A small network was shown many inputs. Here are its activations along a few directions, one row for each input.
In each table, some parts of the input vary, and every possible input appears once, in random order.
Descriptions start from the smaller parts, as in this example, which fits no table here: one of 3 separate values, together with either a single point or one of 9 places along a line or (one of 5 places around a ring, together with one of 6 places along a line).
Shared parts are said once, and a part with two or three values counts as separate values.

Other details of the inputs shift rows strongly along two fixed directions, in all tables alike. That doesn't count.

Rows:
x1: [ -5  -1  11  23 -11  -5  -5  -1  18  29 -15 -13  -6  -7]
x2: [-23 -22   0  24  -3  -5 -26  -5  -3   8  18   7   6   2]
x3: [ 23   2   7 -15  -6   3  32  14 -21 -27 -22  -3  -2  11]
x4: [ 33   8   2   7  -6   8  -9  -9 -13   6 -23 -13   5 -15]
x5: [-23 -11  -6  11  10 -15 -35  -1  10   8  10   0  -2   4]
x6: [ 24   8  -1   2 -16  11  12  -8  10  19 -26 -12   3  -8]
x7: [-44 -28   3  19 -10 -17 -10  19   6   9  -3  -4 -12  27]
x8: [-31 -20  -3  21  -7  -5 -16  -4   2  17  14   8  10   4]
x9: [  2  13  -9 -30   9  12  30  -6 -21 -49  26  26  -2   6]
x10: [ 30  21  14 -20   3   8  18   0 -16 -22  -1  -1  -7 -12]
x11: [ 24  12  12  12 -14   7  17  -4  -2  19 -23  -5  -6 -10]
x12: [-23  -2  -6 -19  18   3  -6   6 -14 -35  41  25   7   6]
x13: [ 23  10  13  11 -16   8  18  -6  -2  18 -23  -9  -5 -12]
x14: [-33   6   2 -16   9  -4  19   7  10 -22  30  19 -12  11]
x15: [ 28  12   1 -18   7  19  12  -3 -23 -21   0   6  18 -13]
x16: [-41 -20   3  15  -4 -15  -5  22  15   9  -9 -10  -6  26]
x17: [  6  -1  15  16   2 -12 -24   0  11  25 -12 -18  -8  -9]
x18: [-31   0 -12 -14   3   1  14  -3  -6 -25  31  25  -4  14]
x19: [ 10  -6   2  11  -3  -6 -30  -4  13  24 -12 -18  -4  -5]
x20: [-24 -12  -9   8   5 -13 -24   3  24  16  13  -5 -10   7]
x21: [  4  22   6 -42  23   3  26   7  -7 -42  24  16  -8   3]
x22: [ 27  15   9   4   3   2  12   2   8  19 -25 -16  -2 -14]
x23: [ 27  15  -2 -23  16  15  15   0 -14 -15  -6   8  22 -10]
x24: [ 34  10   0   8  -4   8  -9  -6 -12   7 -23  -9   5 -13]
x25: [  0  -2   9  19   1  -9 -11   1  18  29 -13 -20  -7 -10]
x26: [  9  17  -6 -44  10  10  17   3 -15 -48  30  19  -9   6]
x27: [-21  -6  -6 -19   1   0   2  -4  -4 -33  39  18 -16  13]
x28: [ 31   3   1  14 -13  10   2 -15 -13   7 -22  -8   3 -12]
x29: [-26  -3 -12 -21  23   0   8   6   2 -20  29  19  13   4]
x30: [ -4 -10  -1  23  -9   0  -9  -5   8  31 -16  -4  20  -9]
x31: [ 19  12  -4 -12  -4  19  33  -5 -18  -8  -4  15  20  -5]
x32: [-34 -13  -8  16  -5 -10 -15  -5  15  14   7   1   0   4]
x33: [-28 -18  -7  13  10  -9 -21   1  12  17  11  -1  13  -3]
x34: [-29  -4  -9 -20  -4   2  12  -3   2 -23  35  18 -13  15]
x35: [ 27  10   7 -21  -1  -1  22  20 -21 -28 -19  -9   2  10]
x36: [ 29  18  11 -12  -2   9  28  -3 -15 -20  -2   8  -9  -7]
x37: [-28 -15  -6  16 -13  -8 -19  -2  13  16  16   5 -14  12]
x38: [ 22  19 -11 -24  13  12  29  -3  -5 -16  -9   2   9  -8]
x39: [-39 -19  -7  21  -9 -11 -20  -8   7  13  16   5  -6   9]
x40: [-23 -17  -1  11  12  -9 -34   1   6  11  13   1  12  -1]
x41: [  4  -9   8  15  -1 -19 -18  19   5  17 -30 -28   2  14]
x42: [ 36  14  16   8  -4   1  -3   0  -8  10 -20 -11  -6 -15]
x43: [  6  -8  15  29 -13  -8 -16  -6   2  21  -9 -10 -14  -8]
x44: [ 17  18  -8 -17  -1  14  33  -6  -5 -12 -12   8  10  -5]
x45: [-29   0 -10 -28  22  -5  -4  -1  -2 -36  35  16  -3  10]
x46: [ 25   7  -6   3   1   6   7  -8   3  15 -28 -16  10 -15]
x47: [-26 -14  -8   7   3 -12 -24   0  23  16  13  -9  -9   5]
x48: [-20 -12  -4   6   6 -15 -37   2  17  11  15  -3 -10   8]
x49: [-29   2 -11 -23   4   0  13   3  12 -22  30  19  -8  15]
x50: [-22 -20  -2  25  -1  -6 -26  -2  -3   9  18  11   6   4]
x51: [ 22   6  -2   9  -7  11  14  -4  -1  22 -27   0  25 -13]
x52: [ 21   3   4   2   1  -1  17  18   2  11 -42 -30   6   8]
x53: [ 37   5   2   9 -16   9   1  -9  -5  11 -19  -7  -5  -7]
x54: [ 38   8   4   1 -11   8 -10  -6  -6   8 -19 -15  -3 -13]
Description of these inputs: one of 6 places around a ring, together with either a single point or (one of 2 separate values, together with one of 4 places along a line).
Question: The inputs of x51 and x23 match in every part but the place on the ring of 6. If x44 is changed in the same way as x51 into x23, which row does it become?
Answer: x5
Question: The inputs of x46 and x4 match in every part but the place on the ring of 6. If x33 is changed in the same way as x46 into x4, which row does it become?
Answer: x15
Question: Change only the choice among 2 separate values in x15. List by row number the other rows that result.
Answer: x12
Question: Change only the choice among 2 separate values in x45. List by row number the other rows that result.
Answer: x5

Rows:
x55: [-29 -18   3  29  -7 -14 -28  -2   7  18  12   1 -10   4]
x56: [ 38   5  10  25 -16   6  -1  -8  -6  31 -37 -14   7 -17]
x57: [ 40   3   8  17 -20   9   8  -1  -4  27 -47 -23   7  -9]
x58: [  5  12   3 -25   2   6  33   6   0 -21  -1   2  -6   7]
x59: [ -1   9   4 -19   1   1  29   7   1 -18   3   4 -10   9]
x60: [ -9   3 -10 -19  14   6  -2 -10  -5 -21  28  19   9  -4]
x61: [-13   6  -5 -25  15  -2  21  11   5 -21  10   3  -2  11]
x62: [ 37   4   6  22  -7   7  -7  -5  -4  33 -41 -19  18 -19]
x63: [-21 -17   1  27  -1 -11 -32   2   8  24   3  -3   2   1]
x64: [ -9   2 -12 -18  16   7  -2  -9  -3 -20  28  18  10  -4]
x65: [ 13  12  -4 -16   2  13  12 -13 -11 -18  18  18   3 -10]
x66: [ 44  16   6  -1 -17  16  32  -3 -13   3 -38 -11   1  -6]
x67: [-29 -17   3  25  -3 -20 -27  10  23  29  -4 -13  -9  11]
x68: [ 41  14   2  -4  -9  13  23   2 -10   6 -39 -12  11  -6]
x69: [ 14   9  11 -22  15 -11 -16  11  -9 -32  14  -8 -23   5]
x70: [-14   7   1 -20   2  -1  27   8   2 -24  12   7 -17  12]
x71: [ 53  20  -2  -5  -3  23  11 -15 -12  10 -24  -3  18 -25]
x72: [-25 -21  -2  30   3 -15 -37   2  12  27   3  -7   5   0]
x73: [-23 -17  -4  24  -4  -7 -39 -12  10  21  21   4  -2  -5]
x74: [-24 -15  -4  27  -8  -9 -37 -14   9  20  20   6  -9  -4]
x75: [-13   1  -2 -17   7   4  11   1  -8 -24  24  16   0   4]
x76: [-16  -1  -8 -20  11  -1  14   9  -3 -25  14   8   4  13]
x77: [-17  -1  -6 -21   9  -1  14   9  -5 -26  13   9   4  13]
x78: [-26 -22   3  30 -13 -17 -25   5  11  22  -1  -6 -10  12]
x79: [-16   5  -2 -24  12  -4  18  11   5 -20   9   4  -2  11]
Question: Describe the family of inputs behind these rows.
Answer: either a single point or (one of 4 places along a line, together with one of 6 places along a line)

Rows:
x80: [ 12   8   4 -15   7   8  14   0 -14 -19   5   8   9  -5]
x81: [ 10  -4   9  21 -10  -1 -12  -4  -4  19 -12  -7   0  -7]
x82: [ 17   6  -2 -10  10   4  -4  -1  -8 -10   1   1   5  -4]
x83: [-41 -14  -3   3   8 -17 -30   3   4 -14  37  13 -15  12]
x84: [ 13   7  -4 -14   9   7   1  -4  -1  -6   2   0   6  -6]
x85: [ -3   0  11  -5  -1  -8  15  20   0  -7 -13 -10  -6  13]
x86: [-40 -13   4  -1   7 -26 -14  22  11 -14  17  -5 -22  29]
x87: [ 13  -5   1  20  -1  -6 -29  -2   1  22 -15 -14   3  -9]
x88: [ 6  5 -6 -7  8  8 12 -3 -4 -4 -2  4 13 -5]
x89: [-43 -13  -9   0  13 -11 -22   2  14   0  34  14   0   9]
x90: [ 12  10   0 -12   2   8   6  -5  -3 -10   2   2  -3  -6]
x91: [  8  10  -4 -13   6   7  11  -2   1  -3   1   4   9  -7]
x92: [ 5  5 -2 -7  5  6 15 -5 -4 -7 -2  4  9 -6]
x93: [ 16  10   2 -10   0   3   4  -4 -11 -15   3   3  -7  -3]
x94: [-4  1 -5  0  6  3  4 -3  0  1  1  3 10 -4]
x95: [ 12   8  -4 -13   7   6   2  -3  -2  -7   1  -2   4  -8]
x96: [ 16  12  -2 -24   9   9  14  -5  -6 -21   6   4   2  -6]
x97: [ 6  2 -4 -5 -9  9 13 -6 -8 -5 -2  5  2  2]
x98: [  5  13  -1 -17   3   9  19  -4  -1 -13   7  11   2  -4]
x99: [ 14  -6   4  21  -3  -7 -29  -5   1  20 -14 -13   0  -9]
x100: [ -1  -9   3  12 -13  -8   6  14   8  18 -32 -20  -5  14]
x101: [ 4 -1  1 -1  7  4 -4  1 -7 -2  3  4 11 -4]
x102: [  3  -2   3  21 -10   0  -3  -7   3  22 -14  -7   0  -7]
x103: [ -5  -8   8  21  -8 -12   3  14  13  27 -34 -23  -6   8]
x104: [ 16  12   1 -20   0  10  19  -5  -5 -19   8   6  -8  -3]
x105: [  5  -2   4  21 -12  -3 -12  -8  10  30 -13  -9  -3  -8]
x106: [-42 -13  -3  -1   5 -13 -23  -1  10 -10  39  10 -18  12]
x107: [  4 -10  -6  21 -10   0 -17  -4   3  26 -18  -9  12  -4]
x108: [  8  11   0 -12  -2   8  20  -4   0  -9   7   9  -3  -3]
x109: [  3   9  -2  -8   2   8  19  -4  -5 -10   1   8   4  -3]
x110: [  7   8   4 -12   3   8  13   0 -13 -17   7  10   4  -3]
x111: [  4  -2   9   8  -6 -11  -2  14  14  17 -27 -27 -12   8]
x112: [ 15  -5   6  25 -12  -6 -22  -4   1  22 -13 -11  -9  -6]
x113: [-1  2  0  3 -4  4 13 -4 -1 -1  2  6 -2 -2]
x114: [  2   7   6 -12   0  -4  25  16   9  -1 -18 -10  -7  11]
x115: [ 10   5 -10 -16   3  13  15  -2  -9 -12  -1   8  16   1]
x116: [  8   2  -4  -4 -11  10  17  -5  -7  -7  -1   7   1   3]
x117: [-48 -21 -11   3   4 -12 -20   1   7 -10  33  15  -2  16]
x118: [  6  -4   2  19  -4  -3 -15  -6  11  28 -13  -9   6 -11]
x119: [  4  -8  -2  24 -16   1 -14  -6   3  25 -18  -7   5  -3]
x120: [-41 -18   2  10   1 -13 -19   4   3  -7  36  15 -12  12]
x121: [  7   7   0 -15   9   8  11   2 -13 -18   8   9  11  -4]
Question: The inputs of x100 and x111 match in every part but one. If x117 is changed in the same way as x100 into x111, which row does it become?
Answer: x96
Question: The inputs of x89 and x82 match in every part but one. If x108 is changed in the same way as x89 into x82, which row does it become?
Answer: x112
Question: Describe the family of inputs behind these rows.
Answer: one of 6 places around a ring, together with either a single point or one of 6 places along a line
Question: Change only the place on the ring of 6 in x107. List by row number the other rows that result.
Answer: x87, x91, x94, x95, x121
Question: Change only the place on the ring of 6 in x106. List by row number the other rows that result.
Answer: x81, x93, x97, x102, x105
